A small network was shown many inputs. Here are its activations along a few directions, one row for each input.
In each table, some parts of the input vary, and every possible input appears once, in random order.
Descriptions start from the smaller parts, as in this example, which fits no table here: line(6) and (point or line(9) or (values(3) and ring(8))).
Shared parts are said once, and a part with two or three values counts as separate values.
In the rows, 128 means zero.

Other details of the inputs vary at random and push rows far along two fixed directions, the same in every table; ignore that.

Table:
x1: [165  85 127 186  96 147 117 137 125 109 126 103 140  86 127 129]
x2: [168  86 133 156  91 150 113 103 117 109 121 124 113  95 135 125]
x3: [153 120 121 146 140 151 129 163 101 104 118 121 111 100 148 134]
x4: [155 102 140 142 120 152 139 139 106 108 140 121 126 114 136 154]
x5: [ 93 222 150  26 225 121 184 196  56  50 152 149 123 203  70 142]
x6: [167  97 127 191  99 138 118 140 125 110 118 100 135  80 124 117]
x7: [102 126 108 116 120  82  96  89 182 187  89 124 122 124 139  96]
x8: [ 86 175 151  57 200 128 176 179  90  79 171 132 162 203  72 173]
x9: [153  89 107 185 116 156 107 158 121 109 107 101 126  80 143 122]
x10: [157 122 132 150 130 138 134 156 104 103 125 121 112 100 136 137]
x11: [106 230 168  33 209 105 194 180  60  50 163 146 132 203  52 138]
x12: [158 105 134 207 103 186 145 178  96  80 166 114 152 104 124 158]
x13: [149  92 131 200 109 195 140 172  97  84 170 118 152 112 129 171]
x14: [113 121 117  96 113  94  95  65 163 175  89 143  96 126 145  96]
x15: [121 153 131  91 132  82 125  92 155 174 109 138 116 134 139 103]
x16: [117 143 131  84 130  89 125  88 157 174 117 140 120 141 142 114]
x17: [ 88 166 111 123 128  93 118 113 171 181 119 142 130 145 137 101]
x18: [ 99 170 120 123 122  88 124 105 171 182 124 140 138 145 131  93]
x19: [103  93 121  83 111 119  97  49 164 180 111 147 112 147 148 128]
x20: [101 116 127  76 137 111 121  82 157 179 125 145 123 157 150 143]
x21: [ 95 160 120 117 119  96 124 100 172 182 132 143 144 151 135 104]
x22: [158 120 114 215 122 188 136 205  88  73 145 112 136  88 135 139]
x23: [155  73 127 180  96 157 116 133 127 112 128 103 141  94 130 143]
x24: [111 105 124  87 105 108 100  51 165 178 105 144 110 140 144 113]
Each input here is: line(4) and line(6).
Q: Change only the line(4) part in x1. List by row number the other rows that result.
A: x2, x16, x21
Q: Change only the line(4) part in x13. List by row number the other rows that result.
A: x8, x19, x20

Table:
x25: [145 108 133 122 119 131 121 113 119 115 120 126 116 117 127 128]
x26: [114 157 137  78 154 103 138 120 125 131 126 140 120 154 118 125]
x27: [141 128 126 140 121 128 125 131 126 126 122 127 119 112 136 122]
x28: [ 66 150 118  48 132  58 104  39 205 233 102 155 124 174 145 100]
x29: [140 129 131 146 114 128 130 128 130 130 131 126 129 117 131 122]
x30: [133 108 127 133 125 140 124 125 127 130 130 126 129 123 138 140]
x31: [102 140 134  75 151 116 134 115 131 133 131 137 132 163 116 137]
x32: [130 120 127 146 115 140 126 124 130 131 137 132 130 125 133 133]
x33: [129 119 121 143 122 138 126 135 132 134 131 126 133 121 140 134]
x34: [136 101 129 120 125 139 119 118 120 118 118 124 116 121 131 135]
x35: [124 181 158  85 175 126 177 173  80  74 163 134 140 169  84 149]
x36: [ 99 159 125  83 157 115 135 127 128 139 126 144 120 158 127 126]
x37: [131 123 127 149 115 133 128 131 134 133 136 126 135 122 133 132]
x38: [127 118 119 147 125 134 122 137 135 130 127 119 138 120 130 128]
x39: [130 120 119 142 129 130 120 138 130 127 116 118 126 114 130 123]
x40: [128 116 122 140 122 146 123 128 128 131 133 132 128 125 141 135]
x41: [128 121 125 152 118 128 125 133 137 130 131 119 140 121 123 126]
x42: [136 132 129 151 115 127 127 131 132 129 128 123 133 117 127 117]
x43: [137 130 124 145 122 126 123 134 128 125 120 125 124 112 132 117]
x44: [144 109 138 128 112 132 126 110 123 119 128 125 125 122 122 130]
x45: [140 125 126 137 121 135 124 125 122 124 124 133 116 116 137 123]
x46: [137 109 127 128 129 137 122 126 121 125 120 125 117 118 138 135]
x47: [106 188 146 103 174 126 172 187  92  81 165 132 152 172  84 147]
x48: [133 121 121 139 127 135 123 137 127 129 120 125 120 116 141 129]
x49: [138 127 128 149 117 124 126 130 133 127 126 118 135 116 121 117]
x50: [139 126 130 143 114 135 128 122 126 128 133 131 125 120 132 124]
x51: [129 124 118 145 127 133 121 139 129 128 118 123 124 115 136 123]
x52: [135 104 135 131 114 137 124 113 127 122 132 125 130 126 123 140]
x53: [139 126 124 143 124 123 121 133 129 124 118 119 126 111 126 116]
x54: [125 122 119 149 123 137 123 138 134 132 129 124 137 121 136 128]
Q: What is each input in this table made of?
A: ring(5) and line(6)
Q: The inputs of x48 and x34 match in every part but the line(6) part. If x27 is changed in the same way as x48 into x34, which row does it become?
A: x25
Q: Start at x36 and move only the ring(5) part, one step at a time. The first step leads to x40. Which rows follow, in order?
A: x32, x50, x45
Q: Change only the line(6) part in x47. List by row number the other rows that result.
A: x28, x32, x37, x41, x52

Table:
x55: [171  97 140 147 102 138 122 109 111 111 120 124 106  95 136 129]
x56: [ 79 130 115  75 108  76  93  37 201 216  98 147 126 159 140  91]
x57: [153 174 156 137 168 139 179 218  60  36 161 110 146 133  73 148]
x58: [140  94 129 159 120 172 128 146 103  89 146 121 137 121 119 154]
x59: [ 89 191 118  85 160  87 133 129 149 163 118 145 126 157 131  99]
x60: [ 83 173 130  58 181 116 147 146 114 114 134 142 127 182 103 138]
x61: [ 96 187 132  58 183 104 148 148 106 106 124 141 120 172  97 118]
x62: [161  85 142 147  95 149 125 104 119 117 136 123 124 108 134 143]
x63: [153 127 123 188  99 136 122 140 129 124 127 121 127  92 137 111]
x64: [152  75 134 144 106 161 120 108 119 121 138 127 123 112 144 156]
x65: [156 103 126 164 101 141 112 121 119 107 114 119 115  96 125 115]
x66: [141  89 123 171 110 148 120 135 136 129 135 112 145 107 137 145]
x67: [143  96 117 165 117 145 116 145 130 128 119 110 130  98 145 137]
x68: [ 98 125 118 105 107  76 103  63 199 210 106 130 139 139 142  99]
x69: [134 105 118 187 103 159 122 138 136 135 145 126 143 111 146 140]
x70: [145 116 125 190  93 148 127 135 135 130 143 121 144 106 135 126]
x71: [157 108 119 166 119 133 116 146 125 122 108 108 122  86 140 116]
x72: [ 94 200 136  94 188 131 173 198  93  92 162 139 143 177 101 148]
x73: [113 177 145  45 181 103 155 137 100 110 129 145 113 169 109 131]
x74: [104 107 115  75 119 100  97  56 175 201  95 146 104 139 166 118]
Q: The inputs of x57 and x67 match in every part but one. If x65 is changed in the same way as x57 into x67, which row does it become?
A: x60
Q: What is each input in this table made of?
A: line(4) and ring(5)
Q: Start at x70 and move only the line(4) part, one step at a time. The first step leads to x68. Which rows follow, in order?
A: x56, x62
